A small network was trained on made-up records. Each row is its average activation on records with the value named, seen along a few directions.
Related values have similar rows: they may be neighbours, one step apart, or belong to one group.
In the rows, 500 means zero.
Random noise pushes rows far along 10 fixed directions. That doesn't count. These rows show it; they differ only by the noise:
[565, 343, 546, 587, 471, 416, 549, 379, 598, 714, 407, 529, 402, 471, 464,
 431, 423, 662, 475, 636, 529, 570, 497, 473, 619, 368]
[330, 298, 712, 521, 407, 609, 408, 492, 403, 579, 581, 353, 633, 610, 530,
 492, 629, 578, 570, 653, 606, 433, 444, 258, 279, 780]
[496, 544, 484, 777, 371, 549, 533, 511, 520, 198, 591, 619, 602, 603, 549,
 533, 687, 544, 602, 391, 360, 511, 692, 638, 539, 622]
[398, 388, 673, 640, 427, 488, 283, 263, 628, 662, 495, 651, 432, 657, 594,
 633, 613, 539, 453, 468, 441, 427, 692, 491, 647, 454]
[266, 571, 557, 571, 412, 581, 350, 531, 384, 263, 489, 254, 533, 780, 609,
 551, 561, 546, 331, 201, 360, 390, 475, 751, 349, 921]
[400, 491, 533, 648, 580, 687, 367, 420, 398, 353, 388, 485, 475, 563, 603,
 524, 618, 483, 299, 522, 455, 573, 461, 484, 566, 615]
[448, 334, 521, 440, 601, 288, 424, 398, 437, 679, 309, 327, 449, 210, 482,
 658, 413, 611, 468, 514, 305, 468, 546, 757, 590, 614]
[507, 465, 453, 639, 505, 572, 496, 503, 446, 351, 410, 498, 576, 450, 496,
 522, 671, 655, 512, 526, 393, 586, 521, 654, 553, 648]
[244, 391, 497, 589, 649, 545, 440, 371, 576, 589, 588, 495, 472, 255, 736,
 614, 788, 705, 850, 387, 239, 326, 815, 741, 539, 632]
[283, 379, 403, 464, 487, 547, 880, 483, 705, 793, 755, 199, 309, 362, 746,
 129, 247, 667, 854, 538, 595, 508, 325, 336, 515, 332]
[558, 542, 480, 652, 307, 662, 410, 480, 582, 356, 481, 692, 633, 751, 462,
 525, 776, 639, 498, 483, 484, 632, 503, 568, 622, 525]
[245, 604, 450, 326, 387, 605, 415, 519, 519, 499, 631, 286, 498, 627, 669,
 524, 424, 354, 526, 262, 434, 463, 333, 542, 507, 566]


Values of N:
n13: [349, 491, 379, 492, 489, 575, 616, 649, 404, 260, 594, 255, 725, 337, 618,
 434, 647, 629, 729, 456, 395, 537, 416, 627, 474, 833]
n3: [516, 547, 417, 420, 518, 267, 521, 441, 701, 652, 417, 447, 441, 513, 470,
 525, 458, 756, 495, 347, 421, 498, 528, 826, 697, 507]
n5: [523, 633, 363, 609, 488, 380, 637, 465, 633, 329, 582, 534, 462, 521, 560,
 457, 387, 478, 472, 357, 459, 551, 548, 607, 745, 414]
n2: [520, 498, 543, 609, 304, 531, 642, 555, 498, 310, 729, 466, 646, 603, 482,
 483, 418, 322, 566, 626, 707, 577, 419, 231, 527, 515]
n1: [524, 485, 542, 498, 395, 332, 515, 578, 478, 431, 507, 463, 614, 495, 429,
 545, 562, 578, 590, 384, 377, 395, 616, 670, 389, 665]
n6: [419, 589, 413, 599, 615, 641, 630, 528, 424, 283, 592, 391, 445, 410, 632,
 464, 472, 496, 523, 441, 448, 463, 512, 609, 466, 602]
n10: [583, 579, 449, 300, 620, 687, 343, 531, 527, 562, 495, 725, 569, 572, 441,
 561, 693, 428, 526, 624, 682, 509, 449, 308, 482, 345]
n16: [685, 609, 321, 474, 569, 564, 490, 576, 459, 323, 222, 514, 615, 608, 331,
 486, 700, 785, 307, 533, 529, 698, 335, 763, 637, 633]
n7: [455, 555, 500, 373, 780, 543, 282, 428, 401, 603, 260, 441, 292, 451, 565,
 484, 406, 449, 172, 450, 512, 474, 408, 515, 521, 439]
n11: [310, 473, 501, 446, 571, 522, 544, 433, 521, 643, 574, 320, 387, 377, 657,
 527, 402, 499, 580, 395, 401, 414, 465, 610, 549, 548]
n17: [427, 483, 590, 301, 418, 402, 186, 406, 515, 557, 541, 563, 772, 498, 436,
 942, 731, 344, 567, 527, 445, 461, 591, 535, 673, 642]
n18: [559, 606, 560, 668, 437, 495, 442, 509, 397, 182, 528, 615, 530, 551, 493,
 679, 485, 246, 361, 416, 423, 507, 646, 557, 510, 557]
n8: [549, 653, 400, 615, 507, 614, 825, 651, 635, 459, 653, 604, 297, 623, 609,
 120, 415, 577, 682, 354, 576, 404, 580, 449, 240, 275]
n12: [339, 617, 522, 568, 344, 483, 513, 450, 737, 537, 707, 441, 408, 815, 650,
 386, 512, 686, 595, 178, 512, 356, 587, 673, 505, 551]
n14: [704, 667, 326, 567, 663, 499, 605, 620, 384, 241, 217, 445, 391, 512, 381,
 310, 412, 677, 117, 412, 446, 640, 359, 764, 494, 541]
n9: [605, 358, 601, 753, 531, 455, 599, 361, 506, 472, 489, 552, 452, 398, 488,
 541, 399, 482, 405, 783, 610, 632, 541, 343, 713, 448]
n15: [495, 477, 645, 428, 420, 446, 392, 531, 363, 494, 440, 404, 540, 622, 425,
 544, 398, 301, 261, 545, 552, 499, 349, 333, 378, 597]
n4: [506, 481, 496, 465, 491, 657, 420, 496, 435, 533, 396, 509, 509, 536, 475,
 516, 544, 453, 378, 578, 572, 606, 340, 405, 529, 460]
The values of N form a ring.
Question: Name the neighbours of n11, in listed order.
Answer: n18, n4
Question: Name the neighbours of n10, in listed order.
Answer: n2, n17
Question: Name the neighbours of n12, in listed order.
Answer: n5, n7
Question: Name the neighbours of n13, in listed order.
Answer: n1, n14
